A small network was shown many inputs. Here are its activations along a few directions, one row for each input.
Each table varies a few parts of the input and shows all the possible inputs, shuffled.
Descriptions start from the smaller parts, as in this example, which fits no table here: one of 5 places around a ring, together with either a single point or (one of 2 separate values, together with one of 4 places along a line) or one of 11 places along a line.
Shared parts are said once, and a part with two or three values counts as separate values.
(in the rows, 128 means zero)

Other details of the inputs vary at random and push rows far along three fixed directions, the same in every table; ignore that.

Table:
R1: [158 168  57 110 161 123 165 164 153 108 140 142]
R2: [110  83 165 192  75 171 165  79 128 119 135 145]
R3: [142 132 101 114 131 131 135 141 128 111 139 143]
R4: [157 204  43 127 151 143 142 140 136  94 165 115]
R5: [129 139 129  85 183  79 129  92 136  99 117  86]
R6: [119  98 170  98 173  68  93 108 132 148  68  78]
R7: [122 105 107 111 166  95 165 100 173  83 130  81]
R8: [101 114 120 122 156  90 177  87 151  51 136  67]
R9: [145 151 110 127 143 135 153 139 122 123 125 130]
R10: [111  97 178 182  70 149 107 139  95 161 125 184]
R11: [126 106 165 171  63 184 122 136 105 160 117 164]
R12: [135 129 129 119  99 159 100 165 115 163 135 176]
R13: [120  92 146 207  72 180  87 128 117 185 107 152]
R14: [153 178  64  99 142 131 159 167 135  90 152 130]
R15: [155 196  64 102 185  87 126 116 145  73 162  67]
R16: [140 138 126  89 168 104 123 123 156 136 111  97]
R17: [179 194  54 102 143 152 174 150 144  93 165 139]
R18: [150 161 151 118 114 140  82 158 102 186 133 185]
R19: [137 122  84 141 129 128 189 111 145  56 151 110]
R20: [139 150 100 121 122 163 141 165 131 141 155 169]
R21: [129 130 135 149 102 172 154 129 130 137 137 141]
R22: [122  97 120 251  40 227 153 114 115 139 150 165]
R23: [175 216  66 120 126 158 176 155 144 102 188 160]
R24: [115 112 146 132 117 134 107 133 112 150 123 168]
R25: [162 176 100  73 136 141  72 204 105 185 134 194]
R26: [114 135 150  82 180  69 118  99 130 106 102  67]
R27: [102 103 183  81 161  62  74 105 129 135 117  94]
R28: [106  86 209 145 118  94  89  94 102 150  94 114]
R29: [139 136 106 154 112 171 189 113 147 102 155 131]
R30: [159 164  88  75 185  85 145 120 138  82 125  83]
R31: [165 163  85 143 127 157 160 158 137 140 128 163]
R32: [106 105 142 129 128 130 139 127 132 120 126 116]
R33: [101 103 170 117 143  74 112 104 126 107 120  90]
R34: [116  86 135 200  62 201 171 126 125 133 152 184]
R35: [132 132 126 110 161  98 144 118 150 115 103  82]
R36: [129 159 133  44 177  99  61 182 117 183 111 136]
R37: [145 169 118  69 150 127  67 206 125 205 112 171]
R38: [173 198  54 111 151 160 184 154 145 105 167 149]
R39: [103 114 175  76 168  67  52 140 100 167  83 123]
R40: [163 193  60 126 132 143 173 159 137  90 185 169]
R41: [144 197 103  73 137 144  84 204 111 180 141 191]
R42: [115 130  43 149  90 128 174 107 132 103 170  96]
R43: [113 108 154 103 148  96  88 150 129 165  88 121]
R44: [ 77  65 175 152 123 101  53  91 110 146 102  97]
R45: [119  88 170 199  74 155 158  80 122 114 139 147]
R46: [ 86  70 184 155 119  90  48  93 109 144 113  96]
R47: [114 123 154 144 101 131 125 135 121 128 143 144]
R48: [130 140  84 148  70 148 117 129  99 184 140 137]
R49: [118  85 131 211  66 181 174 135 134 133 126 172]
R50: [153 161 101 131 114 153 156 147 124 113 136 135]
R51: [101  50 190 162 110 108 137  62 122 100  91  75]
R52: [113 124 154 116 133 121 134  99 135 118 124 102]
R53: [116 113 146 137 117 130 109 137 107 148 118 166]
R54: [103  95 163  90 164  78  91 127 143 146  87  87]
R55: [145 133 126  84 166  93 115 111 129 113 112  95]
R56: [150 174 129  46 183  94  68 173 134 188  95 120]
R57: [157 175 104  76 145 123  72 207  94 176 115 178]
R58: [138 145 102 150 126 152 191 121 139  91 141 115]
R59: [120 124 126  71 162  89 117 123 143  99 126  79]
R60: [124 126 117 127 141 103 166  97 151  70 164 104]
R61: [116 110 154 138 125 135 145 109 129 125 117 105]
R62: [165 182 124  64 141 135  60 188 104 197 117 170]
R63: [104  74 202 124 107 122  86  97 116 154  91 102]
R64: [127 143 126 143  86 180 119 166 114 166 150 204]
R65: [150 156 152 140 103 145  88 163  90 187 124 196]
R66: [ 96  63 184 169 116 112 149  54 125 100 104  94]
R67: [111  95 179 191  62 166 153  92 127 125 145 141]
R68: [117 135 163 117 126 127 105 128 114 152 110 130]
R69: [125 121 123  86 177  91 117 128 131 122 119 112]
R70: [134 151 120 144 124 127 183 102 145  73 158  99]
R71: [143 125 137 115 146 120 108 134 132 164  98 137]
R72: [118  96 152 207  59 169 152 123 111 128 150 186]
R73: [121 116 100 146 139 126 190 114 142  72 141 105]
R74: [ 88  56 163 156 128 103  59 102 132 156  88  89]
R75: [111 118 162  80 163  90  68 156 107 172  91 123]
R76: [120 149 147 110 113 143  79 180 100 185 120 184]
R77: [107  66 177 169 115 130 143  79 120 124 101 111]
R78: [147 148  88 142 122 144 107 127 124 116 137 107]
R79: [139 132  78 169 112 167 203 134 138  84 162 153]
R80: [132 116 152 120 140 127 108 124 114 159 106 138]
R81: [121 129 119 128 161  94 185  75 146  55 128  66]
R82: [113 126 163 110 122 112  94 138 121 146 135 137]
R83: [120  82 149 178  81 167 125 140 126 170 114 185]
R84: [134 138  92 144 101 161 180 141 140  83 159 132]
R85: [ 84  51 145 198 101 140 124  78 132 104 127  88]
R86: [112 119 115 104 165  93 159  89 154  70 144  87]
R87: [133 153 148  96 160  81 113 120 123 119 122  94]
R88: [147 130  99 161 115 162 189 114 160 107 142 133]
R89: [140 147  73 133 126 141 100 152 123 118 148 123]
R90: [141 162 143 120 104 168  90 165 104 195 127 197]
R91: [133 135 107 124 152 116 182 105 168  84 125  74]
R92: [110  94 120 105 170  84 163  86 180  75 125  57]
Description of these inputs: one of 2 separate values, together with either a single point or (one of 5 places along a line, together with either a single point or one of 8 places around a ring).
- Changing only the choice among 2 separate values turns R75 into R58. The same change can be made to R82. Which row results? => R67
- Changing only the choice among 2 separate values turns R30 into R19. The same change can be made to R91. Which row results? => R54
- Changing only the choice among 2 separate values turns R37 into R56. The same change can be made to R40. Which row results? => R45
- Which other rows does R49 become when the choice among 2 separate values takes its other values? List them by row number. => R6
- Start at R33 and move only the place on the line of 5, one step at a time. The first step leads to R8. Which rows follow, in order? => R14, R75, R43
- Which other rows does R24 become when the choice among 2 separate values takes its other values? List them by row number. => R5

Table:
R93: [ 95  81 179 191  73 127 176  59 107  63 158 120]
R94: [129 121 130 170 124 138 135 113 129 115 123 121]
R95: [154 173 119  88 130 142 121 168 117 177 123 168]
R96: [116 111 167 100 167  90  99 134 131 138  97 122]
R97: [110  79 159 159 127 123 159  93 145 105 124 125]
R98: [131 134  67 127 141 106 165 108 142  71 152  91]
R99: [ 90  67 177 161  75 156 139 114 123 141 117 138]
R100: [119 133 131  96 122 119  69 158 108 170 113 127]
R101: [141 162  83 111 149 120 169 109 144  79 138  72]
R102: [133 135 108 154  81 177 115 188  98 167 136 202]
R103: [113 115 141  97 153  96  67 118 134 149 118  98]
R104: [103  60 206 158 114 120 113  60 136 138  95  91]
R105: [168 200  38 131 123 156 153 183 117 115 161 155]
R106: [123 120 122 172  77 191 133 156 132 141 153 174]
R107: [110  82 169 155  97 139 144 127 115 136 107 150]
R108: [140 164 133  77 179  95  72 141 128 154 107  96]
R109: [105  86 162 140 134 116 120 122 134 123 114 129]
R110: [ 99  74 131 174  76 158 170  91 138 107 147 120]
R111: [124 100 165 152  91 146 132 100 117 156 110 130]
R112: [135 147 143  99 145 136 114 162 135 153 124 149]
R113: [152 187  86 115 107 164  98 189 103 176 138 166]
R114: [140 154 112 130  93 161  84 165  97 196 131 169]
R115: [164 169  78 158 132 154 186 127 147  92 154 145]
R116: [131 113 161 182  84 179 143 119 131 142 124 147]
R117: [158 163 120 117 127 139 114 171  99 163 110 163]
R118: [118 109 149 110 152 111 145 101 156 112 127 103]
R119: [109  91 137 170  81 148 110 136 103 144 120 147]
R120: [144 158 108 106 166 121 182 116 168  75 140  92]
R121: [131 141 104 127 118 152 199 131 147  90 149 124]
R122: [142 147 130  96 165 113 141 119 153 121 127 110]
R123: [142 160 121  70 148 118 118 161 125 164 123 148]
R124: [133 185 117  75 149  91 146 112 123  77 170 103]
R125: [136 151  76 106 169 100 139 135 153  94 152 117]
R126: [107 101 179  93 149 108  76 139 131 160 104 121]
R127: [141 174 116 179  71 189 187 124 130  81 206 177]
R128: [110 107 161  63 173  67  72 144 111 150  85 109]
R129: [143 132 106 100 177  79 168  86 142  73 121  64]
R130: [140 134 129  92 143 112 117 154 115 152 113 157]
R131: [120  87 152 179  87 147 123 100 102 148 109 139]
R132: [ 87  62 181 144 119 107  87  85 138 125 107  77]
R133: [109  98 118 161 126 130 154 113 147  82 141 115]
R134: [118 107 129 149 141 105 109  99 131 121 124 101]
R135: [118 116 132 164  56 185  93 154  97 194 134 189]
R136: [ 91  64 165 144 120 119 116  84 146 120 125  96]
R137: [141 143 147 112 124 136 107 173  98 174  98 174]
R138: [ 96  73 146 144 145  82 110  74 143  98 117  75]
R139: [127 150 140 144 127 115 148 105 121  76 170 137]
R140: [128 125 149 127 107 140  88 128 101 185 107 138]
R141: [132 110 138 192 104 158 173 102 138  96 127 132]
R142: [118 115 144  86 163  63  54 120 101 163  91  93]
R143: [158 168  62 123 120 156 173 173 128 117 161 179]
R144: [149 176 107  61 169 121  89 181 135 168 135 158]
R145: [119 114 149  97 162  96  84 141 126 155 110 141]
R146: [122 101 158 154 133 124 157 104 143 100 112 119]
R147: [118 106 135 126 110 129  86 153 100 172 117 166]
R148: [140 157 102  96 154 117 191 117 154  77 134  88]
R149: [140 150 105  93 183  90 132  90 157  92 130  59]
R150: [150 177  62 154 118 168 169 142 152  90 172 123]
R151: [114  81 165 196  69 160 125 111  98 149 104 145]
R152: [117 120 107  86 163  91 172  96 158  79 141  70]
R153: [158 182 117  88 136 139 107 173 110 169 114 148]
R154: [152 173  65 180 104 176 158 161 131 112 164 165]
R155: [124 114 176  90 177  78  81 121 125 159  86 120]
R156: [143 167  80  96 172 101 125 117 155 102 148  79]
R157: [103  93 137 158  81 160 142 128 124 131 136 134]
R158: [133 143  74 155 133 132 161 129 151  73 158 114]
R159: [147 150 128  71 172  91 111 145 116 149 102 133]
R160: [150 158 116 130 141 133  89 149 112 165 121 158]
- Describe the family of inputs behind these rows. => one of 4 separate values, together with either a single point or (one of 2 separate values, together with one of 8 places around a ring)
- Changing only the choice among 4 separate values turns R157 into R133. The same change can be made to R110. Which row results? => R125
- Changing only the choice among 4 separate values turns R117 into R116. The same change can be made to R119. Which row results? => R132
- Which other rows does R109 become when the choice among 4 separate values takes its other values? List them by row number. => R99, R126, R128
- Which other rows does R160 become when the place on the ring of 8 takes its other values? List them by row number. => R97, R115, R125, R134, R138, R145, R155
- Start at R152 and move only the place on the ring of 8, one step at a time. The first step leads to R123. Which rows follow, in order? => R95, R111, R140, R114, R135, R110
